Each row below holds a small network's activations on one record, seen along a few directions.
Each row is followed by the record's values for the fields N, K, E, F, L, B, S, W.
Not every record has every field; a missing one is written none.
Other fields move the rows too, some of them a lot.
Strong random noise was added to every row along 7 fixed directions; ignore it. To show where, here is one row again and again, with new noise each time:
[ 203  284 -119 -319   55  357 -231 -117  -58 -180 -107  219  183   58
 -300  137  133  251  107 -378  -96 -246  163  171  162  322   98]
[  21  156  388  492 -337  -96 -147   -8 -404  132  384   43  -21 -155
 -361 -446  282   50 -498  510  261   33  -38  375   53 -209  149]
[ 391   95  318  340 -307  115   75  207 -270 -139  314  122  232   -4
 -107 -173  229   14 -386   41 -108  -16  -51  -81  141   16   72]
[-138 -100 -265   40  217  347 -391  349 -209   25  212  135  344  -41
  116 -104  444  307 -640  123  258  -89 -193  -53  120  186  379]
[ 637  275  725  543 -560  -47  131  167 -158 -101  420  210  306    1
 -451 -125   51  -89  -93   40 -302 -179  134  131  270   44  -89]
[ -94  139  -11  -67   26  108 -339 -156  -99   60  147   23  -30 -120
 -122    3   69   74 -257   -2  216 -142  104  307   92 -133  143]
[ 262  340  214  -18 -195  142  -22  -31 -151 -157 -121  226  157  113
 -447 -145  210  270  147  -43 -152  -61   57  285  117  303  -53]
[-112   -2  319  -59  100 -205 -374   63  627  201  238  -99  106  -98
  352  567 -530 -242   -7 -226  -24 -315  234  316  292 -427 -234]
[  15   -1 -119 -358  136  189   96 -259 -350 -263   40 -127 -159  111
  161    4  214   37 -198 -193  147  240    1 -338  -35  -35  -57]

[-254 -142  143   27 -143 -193 -187 -141   24  228  255 -132 -208 -167
 -159   40 -101 -180  313  361  159  -22   38  220   12 -221  -98] | N=n1, K=k2, E=e1, F=none, L=l5, B=none, S=none, W=w2
[  59  -74  319  248  100 -295 -192  144  405  392  112   98  179  188
  201  264 -595  -91  -69 -142 -297 -246  -11   15  203 -337   -3] | N=none, K=none, E=none, F=f1, L=l2, B=none, S=none, W=w4
[ -68  105  300  163   68  -42   32   23    9  -59  179 -121  118   99
  250 -197  232   48 -582   90  311  127 -114  -85  -82   21 -156] | N=none, K=none, E=none, F=f2, L=l3, B=none, S=none, W=w3
[ 281  222 -425 -103 -508  215  119 -179  -95 -425 -259   57 -320 -452
  102  -29   39  -30  -13 -352 -146  -27   23  438 -183 -142  138] | N=n2, K=k1, E=e1, F=none, L=none, B=b1, S=s3, W=w4
[ 151  -87  -62  -70  -95  149   44 -184 -270 -136  236   76   27   53
 -332   42  227  -24  174  -39   81 -112  143 -221  105  218   67] | N=n2, K=k1, E=e1, F=none, L=l5, B=none, S=none, W=w4
[ -74   76  338  293  125 -200 -143  361  446  130  -25   38  332   -9
  222  -60   -8   82 -334  163  -39 -127 -139  227   86  -30 -164] | N=none, K=none, E=none, F=f2, L=none, B=b1, S=s4, W=w3
[ 240 -288  -80 -179   12  -14   28  192 -102 -220  207  -89  102  -56
  328  401 -166 -105   -3 -328 -322   57  -31 -391  194 -102  -37] | N=n1, K=k1, E=e1, F=none, L=none, B=b1, S=s4, W=w4
[  56   66 -339 -174 -153  157   80 -225 -350 -218  -96   37 -144 -191
 -201 -113  302   71   88   64   66  126    5   90  -75  154  153] | N=n1, K=k2, E=e1, F=none, L=none, B=b1, S=s3, W=w4
[  72   67  394  -85  -41 -283  134   44   21 -229   90  -48  230  120
 -191  182   55  138  414  -29 -113   84  111  -22  133  541 -454] | N=none, K=none, E=none, F=f2, L=none, B=b1, S=s3, W=w4
[ 490  389  209  153 -529    8  244   64  123 -294 -267  166   52 -109
 -180 -180   -1  139  228 -293 -328  -72   14  472   46  135 -183] | N=n2, K=k1, E=e1, F=none, L=none, B=b1, S=s2, W=w3
[ -81   37 -139 -292  148  154 -198    7  555   -4 -358   44  194  110
  177  306 -198  144  199 -396 -196 -308   75  183   34  132   -3] | N=none, K=none, E=none, F=f2, L=l5, B=none, S=none, W=w1
[-155 -163  261  -95  -62 -239   45  -42  282   -1    8 -184  -45  -44
   40  316 -272 -184  666  240  -69  148  218  152  169  127 -531] | N=n1, K=k2, E=e1, F=none, L=none, B=b2, S=s2, W=w1
[  86  154  -31   27  160  153 -231   93   95  -87  104  176  335   79
 -310  130  129  100   58  -53   50 -275  172  -59  154  448  178] | N=none, K=none, E=none, F=f2, L=none, B=b2, S=s3, W=w5
[  83   17  -69  109 -172  253 -139 -147 -277  -24   78  112   89 -193
 -479 -186  309   31   30   43   86 -198  139  184  -15  256  320] | N=none, K=none, E=none, F=f2, L=l5, B=none, S=none, W=w1
[ 145 -189  627  458   36 -405   90  259 -162  294  553    9  201  306
 -266 -105   16   39  -84  357  -58  110  -29 -367  227   78  -64] | N=none, K=none, E=none, F=f1, L=l1, B=none, S=none, W=w4
[ -66  -55  -76 -140   74  -56   87 -573 -321  -68  353 -224 -384  -79
 -225  108 -112 -349  327   67  303   23  298 -132  -25 -268  -18] | N=n2, K=k1, E=e1, F=none, L=none, B=b1, S=s3, W=w5
[  26  178 -400 -273   55  372   -6 -395 -229 -152 -252   -9 -256  -53
  196 -257  185  109 -474 -330  160  116  -80   60 -200 -243  258] | N=n1, K=k1, E=e1, F=none, L=l3, B=none, S=none, W=w3
[ 230   49 -197 -427 -231  -77  340 -301  303 -276 -426 -140 -510  -56
  529  358 -633 -432  336 -682 -423  131  132 -134  -60 -534 -174] | N=n2, K=k2, E=e1, F=none, L=none, B=b2, S=s4, W=w4
[ -70 -123  154  213 -227 -311  124  118  222  113   58 -209 -145 -121
  474   21 -222 -137 -239  138   -8  186  -79   79   21 -529 -170] | N=n1, K=k1, E=e1, F=none, L=none, B=b1, S=s2, W=w4
[ 243 -173 -221   31   92  281 -234  254 -138  151  234   84  159   -4
  -16  214  -62   23 -101  -80 -207 -252   47 -251  187   96  423] | N=none, K=none, E=none, F=f1, L=l1, B=none, S=none, W=w4
[  63   43  264  -82  168  -25  214 -490 -427   42  326   76 -106  335
 -539  -72  133  -92  471  172  150  105  293 -621  -32  309 -182] | N=none, K=none, E=none, F=f1, L=l2, B=none, S=none, W=w2
[-318 -276  160   87  112 -214  295  207 -115    8   42 -137   60  162
   81 -287  269   89    7  475  222  446 -238 -221  -86  189 -284] | N=n2, K=k2, E=e2, F=none, L=none, B=b1, S=s2, W=w4
[ -88  -80  299  149  159 -263 -239  -35 -116  268  165   55  170  288
 -553  -60   28  193  410  371   88 -113   66   35  134  219   -2] | N=none, K=none, E=none, F=f1, L=l5, B=none, S=none, W=w5
[-159  -10 -162  337 -200  162 -183  209   -5   43   43   39  -46 -289
  143 -228  213  153 -537  185  251  -34 -229  427 -156 -155  279] | N=none, K=none, E=none, F=f1, L=l3, B=none, S=none, W=w2
[-162   72 -101  -27 -188 -138 -240   51  174   27 -132  -57 -183 -303
  196   76 -206   55   -5  -37 -131   18  -62  502  -38 -405   11] | N=n1, K=k1, E=e1, F=none, L=none, B=b1, S=s3, W=w2
[ -66 -208  -46 -314  231 -122  119 -235 -144  -68  122 -216 -259   59
  146  246  -19  -79  182  -55   85  216  102 -317  -32  -41 -143] | N=none, K=none, E=none, F=f1, L=l1, B=none, S=none, W=w4
[-188 -103 -114  176  -40   40 -292  638  305   95 -116   64  333 -196
  609  -56  107   96 -453  112  160   36 -319  335  -26  -98  162] | N=n1, K=k2, E=e1, F=none, L=l4, B=none, S=none, W=w3
[ 198  -40  203  -89  121   98  -41  217  298  -52  130  147  483  245
  -83  418  -71   27  362 -221 -297 -152  113 -136  323  419 -186] | N=n1, K=k2, E=e1, F=none, L=l3, B=none, S=none, W=w1
[  14  249  114  -42 -167  -70 -176 -376  232   79  160  -23 -122 -200
 -267  226 -345 -157  100 -290   33 -376  494  457  126 -209  -55] | N=n2, K=k1, E=e2, F=none, L=none, B=b1, S=s2, W=w4
[  94  -93   69  245 -123  -62   85  361   64   40  -98   39  202  -37
   51  -98   55  147 -165   97 -134   86 -270   12    5   57   29] | N=none, K=none, E=none, F=f2, L=none, B=b1, S=s2, W=w4
[  12  197  160   33  -24  -93  318  -88   87 -200 -177   67 -106  154
   55 -375  191  -21 -156   69  167  196   15 -148 -146   15 -172] | N=n2, K=k1, E=e2, F=none, L=none, B=b2, S=s4, W=w3
[ 294   34   39  135   -3  308  -74  190  511  128  187  314  486  -92
   -6  492 -233 -339  274 -226 -189 -630  239  -70  245  275   90] | N=none, K=none, E=none, F=f2, L=l2, B=none, S=none, W=w3
[-228  -25 -196  -68   93   41 -105  210  377   88 -163   93   68  -99
  102   46   93  -12   67  207  111  -80  -55  384  -82  133   33] | N=n2, K=k2, E=e2, F=none, L=l1, B=none, S=none, W=w4
[  81  249 -173 -130 -190   28   15  -71  183  -56 -522   18 -108  -93
   -7    3 -128  207   61 -258 -246   -4  -72  420  -78  -45    8] | N=none, K=none, E=none, F=f2, L=none, B=b1, S=s2, W=w4
[ 109 -122 -259 -292   60  127  -47 -157    4 -173   29 -132 -237  -41
  159  320 -343 -262  178 -379 -100  -23   83 -178   69 -236   91] | N=n2, K=k2, E=e1, F=none, L=none, B=b2, S=s3, W=w5
[-238   22  127   64  -62 -235   73  416  650  -97 -423   66  106  -11
  401  -22    5   91  185  252  -48  200 -199  377   12   85 -329] | N=n2, K=k2, E=e1, F=none, L=none, B=b2, S=s3, W=w3

Here are new rows. What are their fields?
[ 260 -281 -225   96   80  413 -345  388 -289 -119  513   48  394 -190
   43  269  187   20 -577 -238   -1 -210  -62 -496  301  271  413] | N=none, K=none, E=none, F=f2, L=none, B=b2, S=s2, W=w4
[  48  219  293   -3 -347 -310  244 -459   21  -34   -5 -147 -419  -94
 -246   10 -212 -195  383   40   39   87  283  329   29 -301 -358] | N=n2, K=k1, E=e1, F=none, L=none, B=b1, S=s2, W=w4
[ -59  -25 -506 -511  195  259 -124 -309 -220  -18    4  -84 -254 -106
  -28  290   16  -45  106 -361   85  -74  113 -186  -46   19  289] | N=none, K=none, E=none, F=f2, L=l1, B=none, S=none, W=w4
[-106  146 -435 -393  305  252 -468  247  146  117 -562  299  157  157
 -213   65   50  660  226 -203 -262 -195 -121  424   88  492  317] | N=none, K=none, E=none, F=f1, L=l1, B=none, S=none, W=w4
[ -63 -175 -247 -169  120  194  -58   96 -151  -44  253   28   21 -137
  -19  131  251 -113   43  108  199  -60   33 -129   72  197  176] | N=n2, K=k2, E=e1, F=none, L=l1, B=none, S=none, W=w4
[ 123  185    4  -81  282  114 -384 -224  -25  262   91  352  245  246
 -612  181 -196  198  245 -277 -132 -494  242   53  260  325  247] | N=none, K=none, E=none, F=f1, L=l2, B=none, S=none, W=w4
[  28 -224 -322  130  -86  174  -99   94 -292   53  196 -106   34 -153
  195  -53  241  -12 -500  -10   81  -36 -222 -203    5  -84  375] | N=none, K=none, E=none, F=f2, L=l5, B=none, S=none, W=w4
[ 375  214   95  223 -393  189  100  296  -41 -134 -197  247  144   20
 -269  -28   58  233   74 -162 -426 -114 -132  255   72  188   33] | N=none, K=none, E=none, F=f1, L=l3, B=none, S=none, W=w4
[-237 -222  105  -48  360 -210   49   80  374  130   75 -232   89  175
  383  320 -328 -215  218   62   61   31  -23 -292   26 -179 -227] | N=none, K=none, E=none, F=f2, L=none, B=b1, S=s3, W=w5
[  65 -240 -354 -178   20  253 -201 -144  207  -23  355 -114  -26 -220
  390  505 -257 -399 -127 -452   -3 -396  218 -185  158 -225  196] | N=n2, K=k2, E=e1, F=none, L=l5, B=none, S=none, W=w4
[   7  102  -88   -5 -260    7  165 -499 -243  -79  -46 -289 -476 -272
  163 -143 -145 -204 -337 -254   23  178   87  125 -179 -549  145] | N=none, K=none, E=none, F=f2, L=none, B=b1, S=s2, W=w1
[ 240  153  225  315 -401 -182   37  132   -4   74 -178  136  -56 -114
 -240 -206   -4  174   80  228 -273   34  -91  533  -45  -59   78] | N=none, K=none, E=none, F=f1, L=l1, B=none, S=none, W=w4
[ 136 -153 -133  177 -204  131  236  490  -69 -305   -7  114  211  -80
  230 -173  343  190  -31   65 -120  216 -327 -173  -81  297  -49] | N=n2, K=k1, E=e1, F=none, L=none, B=b1, S=s3, W=w2
[  25  188 -228 -352   87  162  -93  -23  -22 -197 -353  -12    8  -46
   86   -1   71  269    7 -378  -64  -16 -119  137  -12  221    6] | N=none, K=none, E=none, F=f2, L=none, B=b1, S=s4, W=w3
[-190 -266   20  288   -9 -198 -296  -11  162  273  548 -223  -64 -248
  196  211 -250 -474 -298  176  325 -330  192  133   38 -579  104] | N=n2, K=k1, E=e2, F=none, L=l5, B=none, S=none, W=w5
[-160 -337   91  224   98 -211 -211  250  316  412  288  -24   45  -57
  520  357 -502 -332 -257  124   -8 -197    7 -177  121 -520  137] | N=none, K=none, E=none, F=f1, L=l2, B=none, S=none, W=w4
[ 245  457  -17  -44 -209  102  150 -120   79  -98 -533  177   59  205
 -461 -117  -30  278  483 -132 -326 -108   59  338  -37  325  -19] | N=none, K=none, E=none, F=f2, L=none, B=b1, S=s2, W=w5
[-120  -41 -106  203  317  222 -215  390  160  265   56  271  458  218
   59  -65  134  181 -286   96  -29 -179 -224 -231   33  358  178] | N=none, K=none, E=none, F=f2, L=l2, B=none, S=none, W=w2
